Each row below holds a small network's activations on one input, seen along a few directions.
Each table varies a few parts of the input and shows all the possible inputs, shuffled.
Descriptions start from the smaller parts, as in this example, which fits no table here: one of 3 separate values, together with either a single point or one of 9 places around a ring or (one of 6 places along a line, together with one of 8 places around a ring).
Shared parts are said once, and a part with two or three values counts as separate values.

Other details of the inputs shift rows strongly along two fixed directions, in all tables alike. That doesn't count.

Table:
R1: [ -4   5   3 -40   2  14  14  13   9   2   2]
R2: [  9  17  -9  -6   2 -14  -8 -13 -11  10 -36]
R3: [-26  -4  16 -44   2  -5  15  -6  -6   9   4]
R4: [-33  13  18 -68  -8 -21 -11 -18 -16   9 -27]
R5: [  8 -16  -6 -10  10  -7  16 -10   6  17 -26]
R6: [-14 -11  18  10  -9  28   3  21   6 -20  71]
R7: [ -8  -2   8  54  -9   4 -15   2 -12 -18  56]
R8: [ 49 -22 -27  61  13  20  21  13  29   0  -8]
R9: [-11 -32   9  44  -1   8   6   7   4 -10  60]
R10: [-11  11  11  15  -9  -3 -16  -6 -20  -8  28]
R11: [ 20 -24 -15  10   8  -8  10 -10  23  12 -45]
R12: [-25   3  21 -20  -6  26  14  21   1 -16  61]
R13: [-14 -11  20  13 -13  30  -1  20  10 -25  69]
R14: [-30   8  20 -36   0 -15   2 -15 -24   7   4]
R15: [-27  -8  -3  81  -3   2 -32  21 -18 -34  81]
R16: [-28 -13  19 -27  -4   0   3  -1  -6  -1  32]
R17: [-14 -17  18  38 -13  34   0  26  14 -32  90]
R18: [-38  34   2 -71  -8  -3 -27  19  -8 -10  -6]
R19: [-35 -17  23 -15  -4   5  10   5 -10  -4  60]
R20: [ 28  -4 -22  14  18 -24  14 -20   3  24 -70]
R21: [-11  11  10 -55  -5  15   9  13   7  -2   6]
R22: [ 44 -17 -33  41  16 -25   5 -21  16  22 -81]
R23: [-16 -14  10 -31  -1  -5   4  -7   1   6  -3]
R24: [-24  33  14 -65  -7 -14 -10 -14 -27  10 -20]
R25: [  5  19  -4  -9  -4 -14 -16 -18  -8   6 -44]
R26: [ 22  20 -17 -14   6 -20  -5 -17  -8  19 -69]
R27: [ 53   7 -37  50  20 -19   8 -19   7  22 -83]
R28: [-46  -2   8 -18   1 -18 -25   6 -20  -8  20]
R29: [-12 -21  10  52   1   0   1   1 -13  -9  62]
R30: [  3 -43   5  80  -2  12   5   6  13 -16  62]
R31: [ -7  -7   3 -45   4  -8  10  -9  -1  15 -26]
R32: [ 60 -43 -41  89  23  -5  22  -6  32  15 -42]
R33: [ -2  -6   8  -2  -8  21   4  17  13 -13  33]
R34: [ 52 -31 -32  94  15 -14   5 -15  16  11 -41]
R35: [-29   4  18 -72   0  -7  13 -11 -11  14 -15]
R36: [  0  -3   0  -9   1 -19  -6 -20  -5  11 -39]
R37: [ 14 -19  -8  49   6 -12   0 -10  -2   5   0]
R38: [-32  28  29 -55 -21  14 -17   7 -12 -17  35]
R39: [ 22  20 -10 -19   0   6   0   3   3   4 -31]
R40: [ 41 -15 -18  53  12  20  23  11  26  -1  -2]
R41: [-13   9  10 -55  -6  13   6  12   9  -1   4]
R42: [  1 -28   4  81   3   1   2   0 -11  -9  64]
R43: [  9  17  -8  -4   3 -14  -5 -13 -11  12 -32]
R44: [-30  30  24 -58 -16  13  -9  11 -16 -12  39]
R45: [ 21  24  -9 -13   4   5   8   1   4   6 -33]
R46: [-11  28  10 -47  -8   7  -2   7  -8  -1   6]
R47: [ 10  20  -5   0   5 -13  -2 -17 -14  11 -35]
R48: [ 37 -42 -24  74  13  -1  13  -3  27   6 -15]
R49: [  5  27  -1 -49  -5   2  -5   1  -1   4 -32]
R50: [-15 -10  12  12  -1  -8  -4  -8 -18  -1  32]
R51: [-13  11  12  13 -11  -3 -18  -7 -18 -10  28]
R52: [ 13 -17  -3  41  -3  24   7  17  22 -16  37]
R53: [  2 -30   2  84   2   1   0   1  -7 -11  62]
R54: [  4  27   0 -49  -7   2  -7   0   1   2 -33]
R55: [  0  -4  -3  -8   4 -21  -2 -16  -6  14 -33]
R56: [ 34  13 -28  10  11 -22  -4 -17   3  20 -79]
R57: [ 65   8 -40  31  16   0  11  -3  21  17 -77]
R58: [ -1  27   6 -31  -2   8   4   4  -7  -1  -4]
R59: [ 20   1 -10 -22   4  12  13   8  16   6 -27]
R60: [  0  13   7   2  -9  14  -7  13   0 -13  31]
R61: [ -9 -21 -22 -15  15 -19  -5   6  14  13 -48]
R62: [-28  33  16 -66 -13 -16 -20 -16 -20   5 -30]
R63: [ -1  14   7   3 -12  15  -9  12   1 -16  30]
R64: [-12  28  12 -49 -14   8 -12   5  -1  -8  -3]
R65: [-17 -10  -9   0   3  14  -7  35  17 -17  24]
Each input here is: one of 5 places around a ring, together with either a single point or (one of 2 separate values, together with one of 6 places along a line).
Changing only the place on the ring of 5 turns R63 into R7. The same change can be made to R57. Which row results?
> R24
Changing only the place on the ring of 5 turns R51 into R34. The same change can be made to R15. Which row results?
> R28
Change only the choice among 2 separate values in R33. List by row number the other rows that result.
> R52
A walk changes only the place on the ring of 5. It starts at R53 and steps to R32. List the rest of the walk in order.
> R21, R44, R2
Change only the choice among 2 separate values in R6. List by row number the other rows that result.
> R41
A walk changes only the place on the line of 6. It starts at R4 and steps to R22. List the rest of the walk in order.
> R55, R53, R29, R20
A walk changes only the place on the line of 6. It starts at R11 and steps to R48. List the rest of the walk in order.
> R9, R32, R19, R3

Table:
R66: [-13  -8   7  -1  -2   8   0  20   2 -11  41]
R67: [ 42  13 -23   0   7   8   8  -2   7  11 -46]
R68: [-15 -19  10  -4   0   4   8   5   9   0  17]
R69: [-13  -5  19   2  -8  13  11   1   6 -11  36]
R70: [ 38   8 -27  17   8   1   0  10  18   4 -36]
R71: [ 7 -7  7  1  0 12 16 -1  1  2 24]
R72: [  9   7  -2  75   4  -4  -6  -7 -24  -6  32]
R73: [-28   6  29 -47 -16   9   6  -2  -8  -3  41]
R74: [ 15  25 -16 -49   0  -6  -9   2  11  13 -64]
R75: [-40   4  13 -55  -9 -24 -24 -14 -19   3 -16]
R76: [ 11 -23 -15  47   8  12   0  14  16 -10  14]
R77: [-31   7  31 -47 -14  10   5  -3  -7  -7  38]
R78: [ 18 -25 -15  19  10   0  15  -1  21  13 -18]
R79: [  5   8  -7  21   1  13 -10  11  11 -13  12]
R80: [-25  24  13 -41  -8  13 -10  19 -12 -12  40]
R81: [ 22  25  -9 -50  -4  -2   0 -10   6  14 -65]
R82: [ 10  11   2 -51   0  -3  19 -10   7  17 -40]
R83: [ 10 -23 -10  47  10  15   4  20   7 -11  39]
R84: [ 23 -16 -27  27  25 -32  14 -22  -3  31 -73]
R85: [-14 -10   1   2   3  11  -4  15   8 -13  15]
R86: [ -8  13  17   5 -14  18  -4  10   0 -19  35]
R87: [ 15  -1 -14  52   2  16  -6  20  16 -20  12]
R88: [-26 -20  13   1  -3  10  10   8   9 -10  35]
R89: [ 10  -2 -16  65  -4 -10 -23  -6  -4 -11   9]
R90: [-22  18   2 -99  -2  -9  -4   1   0  13 -47]
R91: [ -6 -15  18  19 -11 -15 -11 -22 -15  -1  14]
R92: [ 18 -16 -15 -13  13  -4  23  -1  15  20 -44]
R93: [-23 -28  15   7  -5 -20 -12 -15 -10   3  11]
R94: [ 16 -11  -3  69  11 -13  10 -16 -15   6  14]
R95: [-17  23  24 -40 -16  16  -5   8 -14 -12  39]
R96: [ 34 -25 -23  20  15  -4  23   1  24  17 -39]
R97: [ -2  20   7 -19 -11 -20 -24 -26 -15   7 -30]
R98: [ -5  18 -10  39   6 -13 -11  -1 -21  -4  13]
R99: [-27  25  27 -44 -19  16 -11   4 -13 -14  34]
R100: [ 11  -2 -24  22  21 -28   0  -9 -10  16 -48]
Describe the family of inputs behind these rows.
> one of 5 places around a ring, together with either one of 2 separate values or one of 5 places along a line
Changing only the place on the ring of 5 turns R93 into R89. The same change can be made to R78. Which row results?
> R74
List by row number the other rows that have the place on the ring of 5 in common with R71.
> R69, R73, R77, R82, R91, R94
Change only the choice among 2 separate values in R89. List by row number the other rows that result.
> R98
